These are the activations of a small neural network, seen along a few directions. Each row is one input.
Each table varies a few parts of the input and shows all the possible inputs, shuffled.
A made-up example of a description, with smaller parts first: values(2) and (point or line(9) or (line(6) and ring(8))).
Shared parts are said once, and a part with two or three values counts as separate values.

Other details of the inputs vary at random and push rows far along two fixed directions, the same in every table; ignore that.

Rows:
r1: [-0.12 -1.38 -0.97 -0.10 -2.93  1.12 -5.15  3.49 -3.10  2.07 -1.95]
r2: [-2.56  5.74  2.20  3.36  6.29  0.30  1.50  2.35  2.48  0.99  2.43]
r3: [-0.50  2.53 -0.47  0.72 -2.48 -3.89  0.54 -2.92  1.75 -1.30  2.52]
r4: [-0.75  0.64 -2.79 -1.87 -5.14 -2.99  4.90  2.43  0.86 -1.88  0.01]
r5: [ 2.43 -1.38  1.16 -1.29 -2.02 -1.90 -4.43 -3.67 -2.55  1.06 -1.69]
r6: [ 1.89 -5.45 -0.31 -1.08 -2.53 -0.46 -0.25  0.48 -2.45  1.74 -3.10]
r7: [ 0.46 -2.55 -1.63  1.52 -2.87  0.18 -4.08  2.66 -4.11  2.63 -1.14]
r8: [-1.36  5.98  1.09 -0.89 -0.17 -3.17  1.04 -2.12  3.71 -2.36  2.18]
r9: [ 0.83 -3.09  1.29  2.01  0.78  2.08 -1.86 -0.75  2.66  1.20 -1.19]
r10: [ 0.40  4.64 -3.41  0.19 -2.55 -3.18  2.24  3.52 -3.84 -0.18  1.13]
r11: [-3.22 -2.76  2.93  4.85  5.33  3.32 -0.36 -0.63  3.11  1.67 -1.39]
r12: [ 1.23 -3.58  3.03  1.62  1.91  3.47 -2.00 -0.68 -2.74  0.19  4.71]
r13: [-1.36 -2.08  5.61  2.44  5.12  5.55 -2.85 -0.43  1.75 -0.28  5.26]
r14: [-2.98 -0.42 -0.09 -0.16  3.11  1.61 -1.18  1.67 -0.47  0.26 -1.27]
r15: [-1.24  2.55 -4.78 -1.45 -1.76 -2.98  3.93  2.31 -4.06 -1.72  0.28]
r16: [ 1.56  3.32  0.23  0.37  1.94 -0.49  3.54 -0.32  2.11 -0.81  0.22]
r17: [ 1.96 -1.47 -1.44 -1.87 -4.31  0.62 -1.45  0.94  0.24 -0.42 -2.38]
r18: [-2.73 -0.80  2.94  5.68  5.50  2.47 -3.26  1.29  2.15  3.24  1.24]
r19: [ 1.35 -1.40  2.22  0.08  1.88  2.63 -2.17 -0.20  2.39  0.85 -2.45]
r20: [ 0.46 -4.57  0.26 -2.49 -3.37  0.84 -1.60  1.55 -0.53  0.87 -3.71]
r21: [-0.12 -3.49  0.17  0.52 -1.04 -0.54  1.63  0.57  0.62  0.84 -1.17]
r22: [ 1.52 -1.06  0.84 -3.54 -3.48  2.84 -2.63  1.98 -4.09 -2.12  2.68]
r23: [ 2.99 -2.24  1.45  1.37  3.04  0.72 -1.77 -2.07  0.88  0.93 -1.68]
r24: [ 2.87 -4.26 -1.23  0.05 -3.63  0.68 -2.13 -0.24 -1.12  1.01 -2.43]
r25: [ 2.05 -4.37  0.64 -1.52 -1.08 -0.17 -0.13  0.42 -2.62  1.69 -3.64]
r26: [-1.05  3.10 -1.82  0.29  0.35 -2.81  3.95 -3.10  2.59 -0.30  3.40]
r27: [-1.43  5.22  3.66  0.98  5.10  2.05  3.89  0.69  2.17 -3.01  7.73]
r28: [ 1.99 -0.65  1.48 -3.32 -2.76 -1.04 -5.52 -2.54 -1.80  0.69 -2.64]
r29: [-0.79 -2.44 -1.89  1.20 -2.42  0.21  0.93  0.89 -1.95  0.17 -2.45]
r30: [ 0.89  1.59 -0.95 -0.10 -0.45 -0.27 -1.83  2.90 -4.07  1.81 -1.11]
r31: [-2.49 -2.35 -2.89 -0.16 -1.53  0.20 -1.07  1.91 -2.26  0.06 -0.95]
r32: [-4.05  4.95  1.36  2.62  5.10  0.61  5.33  0.98  4.56 -1.68  0.63]
r33: [ 0.54 -3.95 -1.26  0.82 -1.69  0.75 -0.56  0.29 -3.59  1.26 -3.66]
r34: [-1.75 -3.55 -0.53  2.26  3.54  1.15 -1.24  0.07 -2.13  1.87 -0.71]
r35: [-2.33  6.25 -0.63  1.26  1.30 -1.12  1.83  3.79  1.09 -0.53  2.04]
r36: [-5.71  3.76 -0.29  2.79  5.44  0.05  3.91  1.40  3.95 -1.48  3.04]
r37: [ 3.45 -2.32 -1.99 -0.41 -3.51 -0.60 -0.15 -0.14 -1.71  0.42 -1.83]
r38: [ 1.63  4.55 -0.72  0.00  1.82 -2.04  4.13 -0.60  2.88 -2.24  1.10]
r39: [-1.81 -0.25  5.08  2.47  4.35  0.91 -4.46 -4.25  5.01  1.13  0.85]
r40: [-0.23  3.62 -3.21 -1.78 -2.81 -1.99  5.08  1.95 -2.67 -2.00 -1.87]
r41: [-0.71 -1.13  1.74 -1.73  1.65  1.70 -3.37 -3.00  2.23  1.69 -1.13]
r42: [ 0.83 -1.65  2.40  1.66  1.13 -1.22 -3.65 -4.50  0.55  1.60  0.31]
r43: [-0.16  3.61 -1.04  0.45  0.04 -1.43  3.05  0.10  5.14 -2.82  1.68]
r44: [ 3.03  0.06 -0.54 -2.44 -1.21 -0.19 -1.26  0.04  0.33 -0.81 -2.46]
r45: [-1.24  2.93 -0.33 -2.10 -0.95 -1.87  5.21  2.28  2.60 -1.97 -0.19]
r46: [ 2.55 -1.93  1.86 -2.23 -0.85  3.17 -2.43  0.59 -5.23 -0.67  2.62]
r47: [ 3.47 -1.85 -0.07 -2.80 -2.36  1.32 -2.48  0.56 -1.46  0.68 -4.02]
r48: [-1.23 -1.99  1.32 -0.78  0.83  1.69 -3.44 -3.18  2.80  1.76 -0.41]
r49: [ 2.91 -2.81 -2.42 -0.45 -3.99 -1.03 -1.30 -0.45 -0.37 -0.55 -1.44]
r50: [ 0.60  2.61 -2.45 -2.31 -2.06 -2.88  2.34 -2.53 -0.43 -0.35  1.09]
r51: [ 2.75  1.94 -4.05 -0.76 -3.89 -3.67  3.54  0.04  0.19 -2.46  0.83]
r52: [-1.17  0.12  1.30  0.38  2.57  1.87  0.71  0.80 -0.05  0.49 -3.08]
r53: [ 2.84  2.01 -2.18 -0.82 -2.35 -1.96  3.25  0.28 -0.71 -1.19 -0.54]
r54: [ 1.52  2.81 -0.97 -1.71 -2.72 -0.55  3.45  1.42 -4.16 -3.43  5.92]
r55: [-1.09 -0.73 -1.97 -2.60 -0.29  0.46 -1.32  2.26 -3.74  0.18 -2.51]
r56: [ 1.74 -3.24  1.11 -2.26 -0.40  0.34 -0.03  0.66 -1.92  1.52 -3.72]
r57: [-2.45  1.18 -5.31 -0.31 -3.10 -2.67  3.43  2.48 -2.50 -1.75  1.17]
r58: [-3.28 -2.01  3.46  3.89  5.72  3.90 -0.85 -0.34  3.40  1.45 -1.94]
r59: [-1.35  4.24 -0.90 -0.03 -3.16 -4.23  1.27 -2.18  2.85 -2.29  2.95]
r60: [ 1.64 -3.38  0.80 -3.71 -2.09  0.51 -1.00  1.55 -1.91  1.15 -4.47]
r61: [ 1.54 -1.44 -0.20 -3.15 -0.82  0.27 -2.72 -3.10 -1.56  1.96 -1.89]
r62: [-2.46  2.67 -1.40  0.24  3.66 -0.61  3.02  1.28 -1.09 -0.60  0.56]
r63: [ 1.08 -3.21 -0.93 -0.34 -1.50  0.80 -0.78  0.49 -4.62  1.18 -4.64]
r64: [-0.06 -2.66  2.99  3.96  5.10  2.23 -2.02 -2.21  5.60  0.95  0.17]
r65: [-0.68  2.18 -3.91 -1.70 -4.46 -3.35  2.98 -1.99  0.96 -1.06  2.36]
r66: [-0.35  2.19  4.67  1.84  5.60 -0.56 -1.75 -4.69  3.08  0.98  1.08]
r67: [ 0.89 -3.80  1.81  0.74 -0.94  3.14 -2.32  0.10 -2.99 -0.54  4.49]
r68: [ 0.85  4.36 -1.58 -1.50 -1.00 -1.89  3.05  0.70  3.48 -3.20  0.49]
r69: [-1.19 -0.26  3.91  0.24  6.26  2.35 -2.33 -4.09  3.94  2.53 -0.02]
r70: [-1.49  2.81 -3.40 -1.95 -4.19 -2.87  2.63 -1.64  2.17 -1.38  2.39]
r71: [-0.11 -1.38  0.69  3.81  2.58  0.84 -2.80  1.40 -1.97  3.36  0.18]
r72: [-1.16  1.17  1.23  1.04 -0.19  1.64  1.71  0.99  0.35 -2.76  7.11]
Description of these inputs: ring(8) and (point or line(8)).
Changing only the ring(8) part turns r52 into r63. The same change can be made to r27. Which row results?
Answer: r54
Changing only the ring(8) part turns r49 into r38. The same change can be made to r3. Which row results?
Answer: r66
Which other rows does r50 become when the ring(8) part takes its other values? List them by row number.
Answer: r26, r41, r48, r61, r65, r69, r70
Which other rows agree with r43 in the ring(8) part? List them by row number.
Answer: r1, r13, r17, r20, r36, r39, r48, r58
Which other rows does r33 become when the line(8) part takes its other values? List them by row number.
Answer: r6, r26, r34, r37, r42, r51, r71

Rows:
r73: [ 1.35 -2.31 -2.18 -1.94 -3.85 -0.47 -0.44  1.23 -1.99  0.38 -3.42]
r74: [ 0.31 -1.76 -1.46 -1.13 -3.14  2.27 -1.82  4.73 -7.66 -0.62  2.22]
r75: [-0.36  6.90 -3.66 -1.35 -4.44 -4.48  7.28  0.51  1.51 -4.65  5.46]
r76: [-0.61  4.61 -0.84  0.06 -0.95 -2.39  4.97 -0.38  2.40 -3.17  4.54]
r77: [ 1.14  2.15 -1.79 -2.63 -4.19 -1.95 -0.29 -0.18 -1.84 -1.24  0.95]
r78: [ 0.99 -0.40  1.04 -0.79 -0.33  0.55 -0.77 -0.94  0.40 -0.53  1.17]
r79: [-1.07 -0.77  0.24  1.09  1.61  0.27 -1.47 -0.13  0.66  1.60 -2.38]
r80: [-1.69 -0.79  2.05  3.47  5.17  1.16  1.60 -1.18  3.86  1.25 -0.16]
r81: [ 1.09 -5.20 -0.03 -1.23 -1.28  1.20 -5.94 -0.30 -3.04  3.32 -5.71]
r82: [-0.84 -1.47  6.28  3.75  8.28  3.73 -2.59 -3.33  4.37  1.75  1.97]
r83: [-1.04  1.36  4.44  2.94  6.96  1.89  0.13 -2.63  4.62  0.21  3.16]
r84: [-2.48  2.21  3.16  4.03  7.85  0.68  1.73 -1.17  5.01  1.25  0.24]
r85: [-0.06 -3.18 -3.17 -1.32 -3.80  2.05 -1.34  6.33 -8.51  0.53 -1.96]
r86: [-0.58  0.06  3.42  2.28  4.41  1.57  0.08 -2.03  3.51  0.26  2.84]
r87: [-0.13  0.08  1.15  0.20  0.60  0.38 -2.58 -1.40  0.30  0.48  1.08]
r88: [-0.20  7.79 -2.97 -2.13 -3.60 -4.55  5.47  0.65  0.79 -3.90  4.22]
r89: [ 1.59 -2.25 -2.55 -2.88 -4.64 -0.90 -2.85  0.96 -3.79  1.22 -4.91]
r90: [ 1.42 -5.35 -0.13 -0.69 -1.70  1.30 -3.19  0.05 -2.06  1.78 -4.57]
r91: [-0.37 -0.37  0.32  0.55  1.57  0.24  1.20  0.23  1.58  0.28 -1.54]
r92: [-0.34 -1.71  3.22  2.83  4.23  1.81 -1.17 -2.64  2.87  0.77  2.54]
r93: [ 0.03 -0.77  0.12  0.03  0.81  0.32  0.12  0.18  0.50  0.59 -2.33]
r94: [-0.89  7.50 -3.19 -1.90 -3.57 -4.65  4.98  0.31  0.85 -3.45  4.33]
r95: [ 2.39 -6.43  0.09 -2.17 -1.97  2.23 -5.77 -0.05 -3.54  2.86 -6.41]
r96: [ 0.37  0.11 -3.55 -1.06 -4.01 -2.29  2.66  1.15 -0.81 -0.98 -1.33]
What do these inputs look like to the network?
Answer: values(2) and (point or line(11))
Changing only the values(2) part turns r87 into r79. The same change can be made to r75. Which row results?
Answer: r80
Which other rows does r84 become when the values(2) part takes its other values? List them by row number.
Answer: r88

Rows:
r97: [-1.03 -0.98  3.23  1.49  3.62  2.82  0.53 -0.26  3.37 -0.06 -0.39]
r98: [-0.12 -0.26 -2.21 -0.93 -3.45 -1.12 -2.26  2.12 -2.60  1.18 -1.80]
r99: [-1.66 -1.72  1.79  3.42  5.32  0.28  1.89 -1.14  1.48  1.72 -0.40]
r100: [-2.24 -2.81  2.81  2.70  3.58  2.64 -4.90 -0.64  0.46  2.98 -1.94]
r101: [ 0.31 -0.59  2.76  2.30  5.01  2.19  0.93  0.16  2.84 -0.01 -0.30]
r102: [-1.17  4.22 -3.68 -3.14 -5.21 -2.92  2.45  1.21 -1.29 -3.23  3.82]
r103: [ 2.05 -3.90  1.21 -2.51 -1.86  2.54 -6.32  1.69 -3.72  2.34 -3.90]
r104: [ 3.82 -0.50 -0.62 -3.59 -5.31 -3.03 -3.12 -4.89  0.58 -0.17 -1.31]
r105: [ 2.70 -6.21  1.33 -2.24 -0.54  2.27 -3.05  0.05 -4.14  1.90 -4.55]
r106: [-0.18  3.31  0.39  1.08  3.23 -0.02  5.60  0.48  2.58 -1.37  1.65]
r107: [ 2.06 -4.92  1.16 -1.22 -2.61  2.16 -7.05  0.30 -3.96  2.33 -1.21]
r108: [ 0.09  2.11 -4.11 -0.11 -2.92 -2.80  4.75  1.33 -0.92 -1.06 -0.03]
r109: [-0.27  2.01 -2.95 -3.56 -4.01 -1.16  3.86  1.73  0.53 -3.08  0.11]
r110: [ 1.10 -3.83  1.37 -2.62 -2.20  2.92 -6.32  0.99 -3.70  1.60 -4.07]
r111: [-4.06  3.88 -1.19  1.10  1.98 -1.46  2.18  0.46  2.50 -0.64  2.00]
r112: [ 1.83  0.53 -1.12 -2.33 -2.34  0.07 -1.94  2.25 -3.35 -0.50 -2.00]
r113: [-2.77 -1.97  0.83  2.39  3.54  1.39  0.23 -0.98  3.59  0.95 -0.30]
r114: [-1.10 -1.72  3.13  2.92  2.96  2.37  0.06 -1.67  3.37 -0.17  2.48]
r115: [-1.48  4.88  0.96  0.41  4.05 -0.81  4.15  0.55  0.73 -1.17  2.05]
r116: [ 0.80  5.82 -3.58 -3.02 -3.42 -2.51  4.13  2.55 -2.58 -2.40  0.90]
r117: [-0.63  4.20 -4.00 -0.41 -2.42 -2.94  2.86  1.65 -2.22 -0.65  0.48]
r118: [ 1.43 -5.14  3.44  3.11  3.70  3.40 -3.40 -1.63  0.86  1.53  0.20]
r119: [ 0.13 -0.74 -2.43 -1.30 -2.49 -1.46 -1.19  0.87 -4.81  1.07 -2.31]
r120: [-0.94 -0.75  0.66  3.74  3.69  0.32  1.13  0.03  2.47  0.67 -0.37]
r121: [-0.03  0.98  2.26  1.67  3.55 -1.98 -1.54 -5.80  6.05  1.86 -1.76]
r122: [ 1.50 -6.62 -0.49 -0.29 -2.83  1.49 -4.71  0.92 -2.39  2.91 -4.58]
r123: [-1.77  0.86  1.47  3.91  5.15  0.65 -1.23  0.08  1.50  1.51  0.08]
r124: [-2.28  1.05  2.39 -0.05  4.27  2.03 -1.03 -0.01  2.11  0.26  0.52]
r125: [-2.02  1.68  0.05  1.13  1.34 -0.06  3.83 -1.05  4.06 -2.31  4.48]
r126: [ 0.32 -0.58 -0.66 -1.81 -4.38  0.07 -2.74  0.53 -2.99 -0.61  0.80]
r127: [ 2.71 -2.46 -1.70 -1.16 -3.67  0.15  0.02 -0.19 -3.03 -0.26  0.27]
r128: [-0.25  0.39  2.57  2.87  4.08  1.35 -1.79 -0.72  0.78  0.39  2.70]
r129: [-1.28  3.70  0.71  1.43  2.79 -1.24  3.23 -0.77  0.15 -1.17  4.52]
r130: [ 1.00  1.86 -2.97 -1.76 -4.15 -3.19  5.38  0.50 -2.15 -2.81  2.81]
r131: [ 0.96  2.68 -3.42 -1.66 -5.97 -2.95  4.61  1.86 -0.09 -3.12  3.30]
r132: [ 2.09 -0.49 -1.75 -1.79 -3.62 -0.22 -1.97  0.30 -4.73  0.16  0.63]
r133: [ 1.23  1.60  3.70 -0.19  3.99 -0.71 -1.28 -5.37  6.09  0.87 -1.62]
r134: [ 2.01 -1.71 -0.84 -2.54 -3.61  0.46 -0.11  2.19 -1.23 -0.33 -2.19]
r135: [-2.87  2.19 -0.49  2.56  1.15 -0.98  4.12  0.35  3.77 -1.11  1.25]
Changing only one part turns r102 into r111. The same change can be made to r130. Which row results?
Answer: r99
What do these inputs look like to the network?
Answer: values(3) and (point or (values(2) and line(6)))
Which other rows agree with r112 in the values(3) part? List them by row number.
Answer: r97, r101, r103, r105, r106, r109, r110, r115, r116, r124, r133, r134
Which other rows does r99 become when the line(6) part takes its other values? List them by row number.
Answer: r108, r113, r120, r122, r135
Which other rows does r132 become when the line(6) part takes its other values? List them by row number.
Answer: r102, r107, r126, r128, r129

Rows:
r136: [ 2.96 -1.99  0.88 -2.79 -2.89 -0.66 -4.78 -3.86  0.22  0.68 -1.87]
r137: [-0.16 -0.64  4.01  2.50  4.63  3.17  0.77 -0.89  2.99 -0.09  2.11]
r138: [-2.16  5.31  0.73  3.00  4.43 -0.63  7.98  0.55  5.90 -2.59  3.14]
r139: [-0.71  2.30 -3.96  0.22 -3.62 -3.36  2.86  1.45 -0.90 -1.10  0.31]
r140: [-0.04 -0.84  3.78  1.47  4.64  0.16 -2.27 -4.88  5.54  2.19 -1.86]
r141: [ 2.51 -2.03  0.59 -2.66 -2.18  1.22 -1.83  0.97 -3.47 -0.32 -1.15]
r142: [-0.39 -0.71 -2.10 -0.96 -2.74 -1.13 -1.85  1.44 -2.65  1.52 -2.20]
r143: [ 1.59 -6.18 -0.43 -0.83 -1.97  1.86 -2.77  0.36 -1.56  1.47 -3.48]
r144: [ 2.04 -2.85 -0.95 -2.73 -1.79  1.60 -3.85  1.52 -3.85  1.74 -4.75]
r145: [ 0.55 -4.69 -1.42  0.32 -2.06  0.65 -2.15 -0.33 -2.09  1.59 -2.64]
r146: [ 0.67  5.06 -2.62 -2.83 -2.82 -1.72  2.92  2.25 -1.72 -2.70  2.08]
r147: [-1.50 -1.65  3.90  3.33  5.32  2.80 -4.11 -1.23  1.04  3.12  1.22]
r148: [-0.49  4.53 -3.18 -2.77 -4.45 -2.69  1.56  2.14 -2.94 -2.68  1.61]
r149: [-0.45 -0.88  3.43  1.86  6.10  2.33  0.72 -0.25  2.16  1.19 -1.23]
r150: [-1.61  6.12 -4.58 -2.48 -4.29 -4.24  4.50  2.91 -1.68 -2.80  0.18]
r151: [-1.57 -2.76  3.74  4.49  5.66  2.14 -3.33 -1.99  1.47  2.03  1.85]
r152: [ 1.87 -3.53 -1.43 -2.45 -4.93  0.45 -1.27  0.68 -2.74 -0.68 -0.04]
r153: [-3.10  5.44 -0.40  3.32  2.95 -1.95  6.93 -0.82  4.27 -2.57  6.72]
Changing only one part turns r136 into r140. The same change can be made to r146. Which row results?
Answer: r144
What do these inputs look like to the network?
Answer: values(2) and (point or ring(8))
Start at r153 and move only the ring(8) part, one step at a time. The first step leads to r152. Which rows follow, in order?
Answer: r137, r141, r146, r148, r147, r151
Which other rows does r151 become when the values(2) part takes its other values? List them by row number.
Answer: r139
